These are the activations of a small neural network, seen along a few directions. Each row is one input.
In each table, some parts of the input vary, and every possible input appears once, in random order.
Descriptions start from the smaller parts, as in this example, which fits no table here: one of 2 separate values, together with either a single point or one of 9 places around a ring or (one of 5 places around a ring, together with one of 6 places along a line).
Shared parts are said once, and a part with two or three values counts as separate values.
In the rows, zero is written as 128.

A family of inputs:
R1: [194 207 113 176 114 187 164 165 179 127 144 119 120]
R2: [ 88 109 112 139 119  74  62 103  88 134 184 183 117]
R3: [141  94 185  50 162  90 131 116 145 118  33  84 161]
R4: [109  75 167  91 120 121 193 109  92 132 106 101 142]
R5: [ 48  78  89 130 145  78  62 123  95 128 165 154 101]
R6: [180 145  87  93 156 181 112 150 236  74  53 126 126]
R7: [161 154  83 155 127 210 170 158 160  89 121 123 102]
R8: [109 122  96  96 174  33   4 103 145 100 105 157 136]
R9: [132 118 188 109 134 125 179 112  95 162 112  90 147]
R10: [ 76  88  88 153 128  74  65 114  84 128 165 170 124]
R11: [153 116  80 148 117 214 174 152 177  96 119 140 104]
R12: [102 152 124 150 118  64  51 112  98 169 191 171 134]
R13: [151 156 216 126 116 102 183 121 101 146 134  88 178]
R14: [175 166  95 143 119 214 162 157 172 123 130 136 106]
R15: [120 105 182  89 116 118 193 112  86 127 109 105 139]
R16: [182 176 120 162  93 210 153 145 188 117 141 129 108]
R17: [138 110  64 125 116 216 177 145 179  90 111 128  92]
R18: [131 138 202 129 126 115 177 120  98 166 105  91 149]
R19: [121 177 129 181 117  57  45 128  90 163 189 159 148]
R20: [100 130 116 156 129  76  51 113  92 160 181 167 126]
R21: [ 78  72 153  85 144 128 181 130  88 137  91  68 128]
The inputs of R15 and R7 match in every part but one. If R3 is changed in the same way as R15 into R7, which row does it become? -> R6
Describe the family of inputs behind these rows. -> one of 3 separate values, together with either a single point or one of 6 places along a line
Change only the place on the line of 6 in R13. List by row number the other rows that result. -> R4, R9, R15, R18, R21

A family of inputs:
R22: [153 147  97 133 139 119  34 131 193  90 128 189 107]
R23: [ 72  86 116  85 184  83  82 138 113 133  68 113 126]
R24: [128 107 178 102 167 173 213 150 114 146  57  86 137]
R25: [157 134 218  94 116 105 200 108 103 134  93 110 180]
R26: [170 187 104 191  92 147  89 152 137 157 218 201 118]
R27: [173 139 106 132 141 214 205 142 173 111  85  68 118]
R28: [113 107  48 123 178 138  71 146 169  80  91 123 122]
R29: [107  98 163  86 131  30  64  70 101 138  93 136 156]
R30: [116 139 186 147  90  63 106  84  51 176 201 117 158]
R31: [ 96  52  80  85  75 142 175  79 123  63 157 176  83]
R32: [192 198 142 121  93 176 174 148 203 129 129 113 120]
R33: [117 150  79 202 121 165 121 159 116 130 178 131 111]
R34: [ 70 121 147 160 137 110 132 156  68 176 166 102 125]
Describe the family of inputs behind these rows. -> either a single point or (one of 3 separate values, together with one of 4 places along a line)
Change only the choice among 3 separate values in R27. List by row number the other rows that result. -> R28, R33

A family of inputs:
R35: [ 93 152 127 167  97  77  76 102  53 150 214 180 130]
R36: [147 166  54 191 117 214 109 148 167 118 171 194  83]
R37: [ 76 101 156 115 133  22  52  78  90 180 132 110 152]
R38: [ 68  59 141  92 100  37 113  95  51 132 126 117 146]
R39: [169 153 176 121 137 142 183 161 156 112 123  96 152]
R40: [155 128 171 104 158 141 192 127 146 168  70  51 164]
R41: [156 156  87 116 140 154  86 110 193 101 101 137 114]
R42: [165 158  80 137 146 158  81 152 202  77 146 178 102]
R43: [148  91 173  75 120 173 249 148  97 124  45  70 131]
R44: [104  88  71 118 139 190 139 143 170  86  79 132  90]
R45: [ 97 133 154 122 134  28  45 116  88 123 180 156 139]
R46: [159 151 145 179 115 199 212 157 123 167 147 115 133]
Describe the family of inputs behind these rows. -> one of 3 separate values, together with one of 4 places along a line
The inputs of R40 and R43 match in every part but the place on the line of 4. If R37 is changed in the same way as R40 into R43, which row does it become? -> R38

A family of inputs:
R47: [122 106 125 107 129 145 153 127 125 128  90  96 125]
R48: [112 102  60 141 134 131  61 141 143  96 136 172 103]
R49: [102  81 139  90 139  93 121 113 100 101 103 114 140]
R50: [116 134 169 128 132  74  84 111 101 155 155 139 145]
R51: [104  81 134  98 126 102 132 108 107 122 115 134 129]
R52: [115 154 147 164 109  81  95 106  91 156 190 152 140]
R53: [121 119 174 112 147  47  84 101 106 139 109 126 166]
R54: [119 114 123 115 126 155 153 142 128 137 115  98 114]
R55: [170 142 159 100 147 154 183 128 177 111  83  96 155]
R56: [170 164 143 144 124 175 186 141 156 134 125 121 125]
R57: [ 98  95 128 111 133 107 131 130  97 123 143 131 120]
R58: [ 94 110 112 154 112 125 136 127  86 134 165 141 111]
R59: [108  95 122 135 120 118 126 118  87 123 163 127 121]
R60: [157 174 130 161 117 190 191 154 150 139 139 124 125]
R61: [117 143 108 145 106 153 174 128 124 127 158 119 103]
R62: [113 147 150 143 121  77  91 109  92 167 165 154 145]
R63: [128 102 132  99 139 138 154 117 136 120  75  87 134]
R64: [125 125 167 116 133  60  87  96 101 152 128 139 153]
R65: [159 154 143 127 135 184 172 164 151 136 105 106 137]
R66: [133 129  58 145 129 166  89 150 177 102 113 145  92]
R67: [172 168  82 153 136 198 108 169 207 101 109 149 117]
R68: [127 152  98 145 124  78  18 133 148 122 159 178 124]
R69: [118 134 119 131 124 156 163 125 123 125 138 113 107]
R70: [172 147 153 109 129 165 180 134 157 120  88 111 140]
Describe the family of inputs behind these rows. -> one of 4 places along a line, together with either a single point or one of 5 places along a line
Start at R49 and move only the place on the line of 5, one step at a time. The first step leads to R51. Which rows follow, in order? -> R57, R59, R58
Change only the place on the line of 5 in R69. List by row number the other rows that result. -> R47, R54, R61, R63
List by row number the other rows that have the place on the line of 4 in common with R60. -> R55, R56, R65, R67, R70
